A small network was shown many inputs. Here are its activations along a few directions, one row for each input.
Each table varies a few parts of the input and shows all the possible inputs, shuffled.
Descriptions start from the smaller parts, as in this example, which fits no table here: one of 4 places along a line, together with either a single point or one of 11 places around a ring or (one of 3 separate values, together with one of 8 places around a ring).
Shared parts are said once, and a part with two or three values counts as separate values.

Rows:
x1: [-34  19  13   4  -2 -31 -17  17 -50  -8 -18  18 -16 -11 -41  13  32 -11]
x2: [-81   8 -58 -48  41  50 -10  37  24  16   4 -18   8 -15  -3  15 -82  -3]
x3: [ 49  -7 -22  17  -7 -29   0 -23 -15   4 -19  26  12  21  -4  -3  17  14]
x4: [-63 -29  48  73  62  14   6  30   0 -25 -14 -53  45   1  26 -43   6 -52]
x5: [-10  48  76  28 -21  10  21  16  39   2  -6  -4  21 -13  21 -20  49  52]
x6: [ -7  18  -1  15   4 -29  -9  17 -46 -18  -9  26 -13 -13 -34  -4  34  -9]
x7: [-63  16   4 -94   7  41  20  40  11  -1 -18 -55  -9  -9  23  18 -68  -6]
x8: [ 22  13  -1  -7   5 -23   0  24 -33 -18  -7  30  11 -14  -3  34  23   9]
x9: [-12 -25  -1 -12 -23  35  -3 -51  58  14  57 -43 -27  -4  22  15 -50 -19]
x10: [ 36  19   2   1  12   8  -9  11 -38  -6   5  21 -19  17  -2  -4  37  13]
x11: [-37 -26 -11 -15  10  47   2 -49  67  12  63 -29 -35   8  35  11 -41  -4]
x12: [-60  19   7  -5  -8 -75  -4  32 -48   2 -32  24  -2  -8 -32  20   2  -4]
x13: [ 16   1   8 -66  -8  35   5 -18  53  -8   2 -45  -2  -1  28  -7 -40 -11]
x14: [ 74 -17 -27  29 -25 -23   8 -27   4  24  -3  20  19  18   3   1  11  16]
x15: [ 67  -7 -19  23 -13 -11  -3 -29  -2  17  -3  33   4   2 -18 -14  31  -8]
x16: [ 73 -30 -13  27 -23  -4   2 -22   7  15  -6  13   2  21   1  -3  17  14]
x17: [ 30 -19  -6  31 -12 -14  -7  -5 -32 -21   2  37   2  -1 -23 -29  23   9]
What do these inputs look like to the network?
Answer: either one of 2 separate values or one of 5 places along a line or one of 10 places along a line
Which of the alternatives is x8?
Answer: one of 10 places along a line
Which other rows belong to the same alternative as x5? List them by row number.
Answer: x4

Rows:
x18: [-71  16  20   1  27  28  11  13  17   4   3 -20  27 -30   0   0 -31 -11]
x19: [ 25 -22 -42 -38  -6  36   3 -35  29  22  15 -19  -4   2   7  -2 -62 -15]
x20: [ 69  16  -6 -17 -63  -9 -11 -38  18  13  23  56 -49  15 -14  19  45  66]
x21: [-17   9  33  22  24 -31  -8  34 -53 -15 -20  17   7  -4 -22   2  56   2]
x22: [ 71   3  32  51 -15  -7  10 -24  15  -1  -2  21   4   8  10 -21  48  -3]
x23: [ 94   4  25  19 -22  -2   8 -31  -5   5   6  27  -9  -5   2 -26  40  -5]
x24: [-83  32 -15 -55  29  -5   4  44  -6 -13 -10 -23 -12 -23 -10  29 -28   8]
x25: [ 26  -9  -5 -21 -16  33  22 -44  56  30  20 -26   5  -4  36 -14 -45  -8]
x26: [-53  18 -23 -67  18  19   0  24 -21  16 -10 -31 -13  -8  -5  20 -49  -6]
x27: [  3  -5 -27 -51 -50  15   0 -61  75  37  47   2 -38   7   9  32 -38  57]
x28: [ -2  25  76  33   6 -25  12  13 -14 -13 -40   7   1 -19 -18 -15  56   3]
x29: [ 36 -19  23  64   8 -15 -12  -7  -7 -25   4   6  26  21  14 -18  49   1]
x30: [ 43 -28 -13  46  25 -23 -23  12 -34 -24   1  33  11  28   1   0  37 -13]
x31: [ 90 -12 -22   1 -31   3  -7 -17 -26   6 -12  30 -18   8 -28 -17  15 -10]
x32: [-27 -34 -35   1  25   6  -9  -2  15  -8  27 -19  20  18  32  14 -36 -33]
x33: [  2  31  -5 -25  -8 -26  -9  55 -66  -3 -39  25 -24  -1 -42  15  34   7]
x34: [ -8  16  42  44  38 -11  -5  22 -34   0 -31  38  22 -15 -20 -14  50   8]
x35: [-70  24  34 -11 -12  15  30   7  45  -1 -24 -48   5 -21  10 -11 -31 -11]
x36: [ 49 -29 -41  12   0 -20 -27   7 -50 -21   5  40  -3  16 -25  -4  16 -14]
x37: [ -1 -11  19   4 -17  25  20 -37  65  16  30 -40  16   1  43 -10 -36  -8]
x38: [-21  21   8  -7  37 -36 -12  52 -61 -13 -43  26  -6  -7 -40  21  43  39]
x39: [-96   5  -9 -16  17   8   7  29  -7  -1  -3 -43   6  -3   9   2 -36  -3]
x40: [-42 -28  -1  30  -8  12   7 -15  45  -6  31 -45  25   6  39 -10 -34 -20]
x41: [-15 -24 -68 -20  -5  12 -12  -1   3  -5  21 -14   0   8  11   6 -61 -34]
What do these inputs look like to the network?
Answer: one of 2 separate values, together with either a single point or one of 5 places along a line or one of 6 places around a ring
The inputs of x30 and x32 match in every part but the choice among 2 separate values. If x29 is changed in the same way as x30 into x32, which row does it become?
Answer: x40
Which other rows does x38 become when the place on the line of 5 takes its other values? List them by row number.
Answer: x21, x28, x33, x34

Rows:
x42: [-91  17   5 -36  -7  18  20  10  42  18   6 -25 -11 -28   4  11 -40 -13]
x43: [ 77  -1  19  21 -36  -9   5 -41  16   7   5   9 -17  11   3 -18  29   6]
x44: [-29  23  -6 -49 -36  30  10 -20  53  27  22 -21 -24 -13   8  12 -54  14]
x45: [ 27  32  -7 -39 -25 -11 -12  10 -33   1  -9  19 -37  -4 -37  28  22  41]
x46: [-36   9   3  -3  30 -25 -17  52 -50 -28 -24   6   7   1 -21  21  29  16]
x47: [ 63 -39 -40  -3  18  -4 -28   2 -39 -12   1  26   8  27  -6  16   1  -4]
x48: [-25  30   9 -23  -1 -27  -7  37 -51  -7 -28   9 -16  -7 -38  21  36  27]
x49: [ -4 -41 -45 -13   9  26   0 -28  44   3  45 -14  15   7  35  -5 -57 -29]
x50: [ 69 -33   9  52  -2   2 -10 -28  12 -12  23  20  24  24  28 -21  27  -5]
x51: [ 12 -16  27  75  13 -17  -2  -2 -14 -12 -20  -4  30  11   1 -37  29 -18]
x52: [-56 -31 -23  -1  30  27  12  -1  17   4  13 -43  30  -5  23 -16 -60 -46]
x53: [-12  22  57  50   2 -24  11  17 -15 -16 -27  -5  12 -12  -3 -23  41  -4]
x54: [-11 -19 -31  33  36 -20 -19  34 -59 -12 -11  21  16  10 -24   0  15 -15]
x55: [ -4  29  55  16 -17  -7  16   6   3   0 -38   3  -2 -11  -7 -20  45  11]
x56: [ 48  39  35   3 -37   6  16 -23  17  10 -16  17 -13 -11  -6 -13  36  33]
x57: [  7 -14 -32 -48   0  35   8 -39  53  31  45 -15  -4   8  40  15 -61 -14]
x58: [-95  -1  -1  -6  24  10  19  15  25  10   6 -28  11 -30   9   7 -49 -26]
x59: [ 59  -5 -32 -30  -1  -8 -22  -2 -21 -11   8  24 -29  23 -10  23  12  25]
What do these inputs look like to the network?
Answer: one of 3 separate values, together with one of 6 places around a ring
The inputs of x57 and x42 match in every part but the place on the ring of 6. If x59 is changed in the same way as x57 into x42, which row does it become?
Answer: x48
A walk changes only the place on the ring of 6. It starts at x43 and steps to x50. List the rest of the walk in order.
Answer: x51, x53, x55, x56
Which other rows does x54 become when the choice among 3 separate values takes its other values? List them by row number.
Answer: x51, x52

Rows:
x60: [ -7 -25   3   8  11  12   6  -2  26   2  -3 -17  18  -1  20  -9 -30 -34]
x61: [ 22 -25  19  40   7  -8 -16   6  -8 -16 -16  13   9   4  -7 -12  18 -28]
x62: [ -6   7 -16  -8 -19  22  14 -17  23  18   8  -7   1  -4   4 -16 -25   3]
x63: [ 17   4  35  39   2  -7  -5  -2  13 -14   1  24   1  -4   9   1  36   0]
x64: [ 36   4   1  -2 -13  -9 -14 -10 -25   2   4  22 -21   0 -25   5  27   9]
x65: [ 11   8 -11 -44 -14   9  10 -18   9  18  20 -19 -18  -8   4  11 -25  -6]
x66: [ 30   3   6  19 -12  -5  -4  -7  -7   0 -14  26  -5  -1 -18 -12  26  16]
x67: [ 34  -4 -29  -1 -10 -13 -11   6 -19 -20  10  21  -8  25   3   6  20  16]
x68: [-76  26   5 -30  29   2  15  38 -18   5 -18 -35  11 -18  -2   9 -22  -3]
x69: [-15  -2  20   3  -6   9   8 -23  39   7  15 -28   7   0  22  -1 -15  10]
x70: [-52  14   2   7  17 -24   1  50 -43 -17 -32   9   4  -2 -19   1  25  -2]
x71: [  7 -11 -37 -31   8  12  -3 -21  11  15  26 -10   0   9  10  17 -33  19]
What do these inputs look like to the network?
Answer: one of 2 separate values, together with either a single point or one of 5 places along a line
The inputs of x66 and x62 match in every part but the choice among 2 separate values. If x67 is changed in the same way as x66 into x62, which row does it become?
Answer: x71
Which other rows does x68 become when the choice among 2 separate values takes its other values? List them by row number.
Answer: x70
